A small network was trained on made-up records. Each row is its average activation on records with the value named, seen along a few directions.
Related values have similar rows: they may be neighbours, one step apart, or belong to one group.
In the rows, zero is written as 500.
Random noise pushes rows far along 2 fixed directions. That doesn't count. These rows show it; they differ only by the noise:
[530 427 293 629 694 505 370 556 464 504 748 527]
[761 261 278 463 638 439 467 696 443 969 674 608]
[487 584 774 757 242 438 274 348 358 290 325 240]
[691 342 400 537 541 440 418 608 422 796 589 517]


Field Bader:
k7: [677 358 401 405 438 346 517 430 515 845 643 578]
k16: [625 327 624 291 514 430 680 404 567 540 327 463]
k10: [472 440 501 550 581 472 323 499 395 597 598 533]
k14: [409 483 521 333 527 546 571 330 552 394 769 594]
k19: [485 536 707 634 250 320 419 463 393 564 107 489]
k5: [572 441 253 204 779 382 656 608 565 646 570 804]
k13: [739 309 497 279 477 391 557 730 600 907 174 654]
k4: [339 751 486 352 536 537 659 518 631 189 631 543]
k1: [629 510 886 590 339 435 544 409 495 472  83 380]
k18: [636 551 333 285 377 397 633 649 457 703 615 596]
k17: [689 366 652 488 413 386 642 437 505 664 459 452]
k6: [211 688 524 578 452 699 396 545 580 185 254 360]
k15: [488 645 718 436 144 404 573 374 356 548 489 288]
k2: [378 590 698 332 415 508 713 463 532 348 510 325]
k11: [380 598 267 614 864 776 476 555 589 276 585 554]
k12: [535 414 599 724 628 567 539 510 543 438 598 478]
k3: [357 548 532 557 215 571 343 474 513 457 229 374]
k9: [549 568 475 453 432 303 511 505 585 556 508 647]
k8: [445 466 440 579 585 817 477 565 441 448 552 463]
k20: [448 494 412 607 495 688 416 532 381 655 511 545]
Each value of Bader is a pair of two hidden parts, and every pair occurs once (5 first parts, 4 second parts).
Changing only the second part turns k1 into k11. k10 has the same second part as k1; what does that change turn k10 into?
> k20
Changing only the second part turns k12 into k8. k13 has the same second part as k12; what does that change turn k13 into?
> k6
Changing only the second part turns k2 into k16. k18 has the same second part as k2; what does that change turn k18 into?
> k9

Field Tol:
t8: [503 416 442 452 614 384 657 570 586 474 622 546]
t2: [429 636 574 456 383 574 597 524 536 381 457 509]
t10: [389 645 650 465 303 574 496 370 470 266 541 426]
t11: [488 502 538 547 579 473 382 443 374 561 565 439]
t12: [541 515 461 439 409 498 470 597 458 710 550 601]
t14: [515 353 650 614 481 482 465 465 433 587 377 475]
t6: [402 504 502 636 383 517 359 492 424 511 491 424]
t15: [498 521 546 448 474 396 567 431 537 467 643 470]
t5: [604 552 788 602 310 352 467 401 517 467 251 424]
t1: [289 592 309 436 773 562 491 410 649  85 630 523]
t7: [361 615 501 681 437 650 365 457 482 246 390 322]
t9: [401 619 451 519 455 580 533 483 508 457 405 471]
t4: [575 466 581 596 554 572 468 550 551 580 380 492]
t13: [632 497 642 446 416 467 496 528 486 466 209 482]
t3: [570 488 652 536 260 380 434 305 344 429 388 356]
Each value of Tol is a pair of two hidden parts, and every pair occurs once (3 first parts, 5 second parts).
Changing only the second part turns t15 into t2. t3 has the same second part as t15; what does that change turn t3 into?
> t9
Changing only the second part turns t4 into t6. t1 has the same second part as t4; what does that change turn t1 into?
> t10

Field Vir:
f12: [400 585 461 566 455 649 389 495 499 463 435 366]
f2: [484 557 511 598 450 573 471 511 414 573 560 429]
f3: [609 368 379 603 602 522 492 563 477 660 675 597]
f5: [461 544 477 550 546 542 498 486 629 362 383 553]
f4: [530 412 408 538 638 629 449 589 500 505 449 555]
f10: [363 606 458 500 451 523 500 568 487 370 442 513]
f9: [512 468 665 600 460 461 380 397 379 538 288 414]
f1: [530 448 497 394 661 439 602 494 543 492 557 517]
f14: [697 221 385 287 537 376 680 556 544 906 655 596]
f11: [554 529 469 356 408 513 585 412 492 530 624 533]
f7: [512 440 553 544 447 367 429 465 488 535 599 530]
f13: [430 652 493 386 492 578 541 491 539 313 522 528]
f8: [553 420 422 483 618 380 477 533 558 571 469 519]
f6: [495 562 656 504 503 508 614 529 578 381 431 515]
f15: [521 560 578 466 270 412 468 531 378 624 435 434]
Each value of Vir is a pair of two hidden parts, and every pair occurs once (3 first parts, 5 second parts).
Changing only the second part turns f15 into f10. f2 has the same second part as f15; what does that change turn f2 into?
> f12
Changing only the second part turns f14 into f6. f3 has the same second part as f14; what does that change turn f3 into?
> f4
